A small network was shown many inputs. Here are its activations along a few directions, one row for each input.
Each table varies a few parts of the input and shows all the possible inputs, shuffled.
Descriptions start from the smaller parts, as in this example, which fits no table here: one of 3 separate values, together with either a single point or one of 9 places around a ring or (one of 4 places along a line, together with one of 5 places around a ring).
Shared parts are said once, and a part with two or three values counts as separate values.

Other details of the inputs vary at random and push rows far along two fixed directions, the same in every table; ignore that.

Rows:
x1: [ -1  20  11  -4  21 -44  33  21  14   2  -1 -17 -11]
x2: [ 33 -29  34  53 -45  63 -13 -14  -3 -30  14  60  12]
x3: [-42  -2   4 -17  -5   7  60  45  23  46  26  14  26]
x4: [-33 -12  22   1  10 -12  31  40  34  27  13  14  11]
x5: [ 23 -30  10  62 -32  63 -59 -29 -10 -27   5  40   7]
x6: [ -1  14 -33 -22  27 -30 -16 -26 -12 -11 -18 -21 -33]
x7: [-17  11   5   9   8 -30  42  43  32   8  17  14  -5]
x8: [ -5 -56  16   6 -52  48  11  16  26   6  24  60  10]
x9: [-28  25   4 -29  12 -21  48  38  31  14   8 -10  15]
x10: [-28   0  11 -17   8 -15  27  40   8  33  12  14  23]
x11: [-35   2  -1  -2   3 -15  22  48  22  41  18  26  17]
x12: [  2  15  -6  -8  -4  -6  11  -8  -1 -11  -1 -25  13]
x13: [  4 -21   6  -7 -19  11  -8   0  16   3   0  17 -16]
x14: [-20  -6  -5 -26  11 -12  24   1  17  19  -2  16 -13]
x15: [ 29  10 -29 -10  10 -24 -53 -32 -23 -33 -25 -44 -43]
x16: [-14   1  -2 -16   9 -28  14  16 -11  21   4 -15  18]
x17: [ 26 -15   3  23   3   6 -43 -38 -37 -36 -13 -30   2]
x18: [  3  47 -34 -11  37 -31 -15  -9 -25   5 -18 -60 -17]
x19: [  7 -27   1  -1 -16  40 -13 -29  -7 -11  -1  41  -4]
x20: [ 47  33 -12  13   3   6 -53 -62 -31 -38 -31 -46 -10]
x21: [-23  -1  15  -9   6 -39  70  50  28  12  20   3   9]
x22: [ 21  11  -1   0  34 -25 -40 -27 -37 -34 -25 -56 -11]
x23: [-31 -33   0 -22 -11  11  44  13  24  21  18  44   7]
x24: [ -5  59 -26 -50  64 -65  10   1 -30   8 -25 -94 -17]
x25: [ 14  51 -31  -8  28 -37 -22 -22 -12 -24 -23 -61 -15]
x26: [ 33 -11   9  46 -38  83 -46 -44 -22  -1  -1  33  12]
x27: [-10 -27  26  26 -35  43   0  17  14  35  20  64  30]
x28: [ 49 -31   4  18 -37  53 -66 -51 -29 -42 -14  15 -16]
Description of these inputs: one of 4 places along a line, together with either one of 2 separate values or one of 5 places around a ring.
Changing only the place on the line of 4 turns x14 into x23. The same change can be made to x1. Which row results? -> x21
List by row number the other rows that have the place on the line of 4 in common with x25. -> x5, x6, x7, x11, x15, x18
Which other rows does x8 become when the choice among 2 separate values takes its other values? List them by row number. -> x23
List by row number the other rows that have the place on the line of 4 in common with x19. -> x2, x9, x10, x22, x24, x28

Rows:
x29: [-11  31   2  -9  35 -46  27  19  -1   4  -4 -41   2]
x30: [-28  -2  -6 -31  21 -46  38  35  24  16   6  -1 -18]
x31: [-23   1  -1  -9  -8  11  20  23  31  22  12  27   3]
x32: [ 24  19 -27 -25  31 -49 -33 -30 -26 -37 -30 -70 -38]
x33: [-16  16  -7 -26  29 -43  10  20  -2  22  -7 -33  -5]
x34: [ 16 -10  20  42 -34  46 -11  -6   0  -9  13  27  25]
x35: [-10 -32  12  -8 -15  12  25  14  22   5  13  38  -1]
x36: [  3 -30  11  26 -25  44 -21 -13 -10   2   8  41  19]
x37: [-32  17 -13 -27  19 -28  39  32  24  30   8   2  -6]
x38: [ 16   1  -4   4   2   6 -39 -22 -24 -10 -11 -18  -1]
x39: [-15  -7   3 -12  -1  -4  13  16   5  17   8  -3  14]
x40: [-33  -4   3 -20  -3   5  51  34  35  33  17  32  11]
x41: [ 29 -32   7  28 -33  42 -41 -32  -6 -22  -3  38 -14]
x42: [ 19  29 -25 -21  37 -44 -37 -26 -41 -21 -29 -82 -17]
x43: [  9 -13  25  38 -29  46   7   4   5   0  17  40  28]
x44: [-44   3   5 -40  16 -37  59  55  24  40  14  -6  14]
x45: [ 20 -28   6  18 -27  36 -33 -22   2 -23   0  32 -11]
x46: [-7  1 -9  1 -2 10  0 -7  5  6  0 17 -1]
x47: [ 42  -2 -14  30 -27  53 -65 -60 -30 -36 -16   2 -10]
x48: [ 16  19   3  26   5  -2 -13  -7 -15 -11  -2 -13   4]
x49: [  9 -30  15  18 -26  47 -13 -12 -11   3   8  34  20]
x50: [-18  -7   3   3 -18  24  17  19  29  26  12  43   4]
x51: [ 40 -19   4  31 -17  46 -64 -61 -49 -30 -14   1   2]
x52: [  7  39  -4   1  30 -44   0   7 -10  -2 -13 -49  -5]
x53: [-30  -6   4 -12   6 -12  28  36  13  33  15  14  11]
x54: [ -6 -25   5  -7 -17   6  12   8  20  -1  10  22  -3]
x55: [  8  -4  -5 -21   6 -22   1 -10  -6 -17 -10 -17 -19]
x56: [-26  -2  20  18 -17  14  40  51  37  21  26  29  28]
x57: [ 22  14 -20 -26  39 -52 -24 -38 -32 -34 -31 -63 -38]
x58: [  2  45  -5 -18  37 -58  19  11 -13  -6 -13 -64  -2]
x59: [ 51   7   8  53 -22  45 -66 -49 -34 -41 -12  -4   6]
x60: [-24  -3  -1 -12 -13  11  31  22  29  24  15  24   9]
x61: [-12 -19  10   7 -37  49  20  10  24  16  19  58  15]
x62: [-18   4  -4 -14   7  -2  22   6  13  14   3   8  -3]
x63: [ 17  -4 -13  -6  14 -21 -25 -29 -18 -26 -17 -18 -23]
x64: [  1  34  -6   0  35 -45   4   3 -14  -7 -11 -45   0]
What is each input in this table made of? -> one of 4 places along a line, together with one of 9 places around a ring
Start at x29 and move only the place on the ring of 9, one step at a time. The first step leads to x64. Which rows follow, in order? -> x48, x52, x59, x56, x34, x58, x43
Which other rows does x33 become when the place on the line of 4 takes its other values? List them by row number. -> x41, x50, x52
Start at x33 and move only the place on the ring of 9, one step at a time. The first step leads to x53. Which rows follow, in order? -> x36, x51, x49, x44, x39, x42, x38

Rows:
x65: [ 29 -21  25  66 -31  59 -36 -20 -19 -18   8  42  25]
x66: [-34  -2   3 -28  16 -47  39  41  38  20   7  -2 -13]
x67: [-41  29  -1 -28  24 -35  44  46  15  41   5 -30  25]
x68: [ 54 -18  24  60 -41  48 -33 -40 -14 -62   2  19   3]
x69: [-14 -31   7  -9 -26  40  18   7  19  18  15  54  13]
x70: [-34  14 -17 -31  19 -36  37  40  34  22   0  -8 -16]
x71: [ 29   2 -14   2  -5   3 -38 -24  -7 -25 -10  -9 -20]
x72: [ 29   1 -23 -14  10 -17 -45 -53 -49 -26 -26 -44 -21]
x73: [ 32  35 -42 -31  50 -44 -50 -72 -51 -37 -48 -87 -40]
x74: [  3 -41  33  60 -55  83 -25   0  -3   2  24  69  50]
x75: [-28 -23   6 -24   6 -14  37  37  21  25  10  14   0]
x76: [-24  21  14  10   6 -14  45  41  27  28  14  14  20]
x77: [-38  -7  -4 -13  -6  10  33  29  32  27  24  42  -3]
x78: [ 28  31  -4  19  -4  20 -24 -27 -25  -2  -8 -22   9]
x79: [ 10  10  -8 -37  37 -55  -3  -5 -17 -13 -18 -52 -31]
What is each input in this table made of? -> either a single point or one of 5 places around a ring or one of 9 places around a ring
Which other rows belong to the same alternative as x67? List them by row number. -> x65, x74, x76, x78
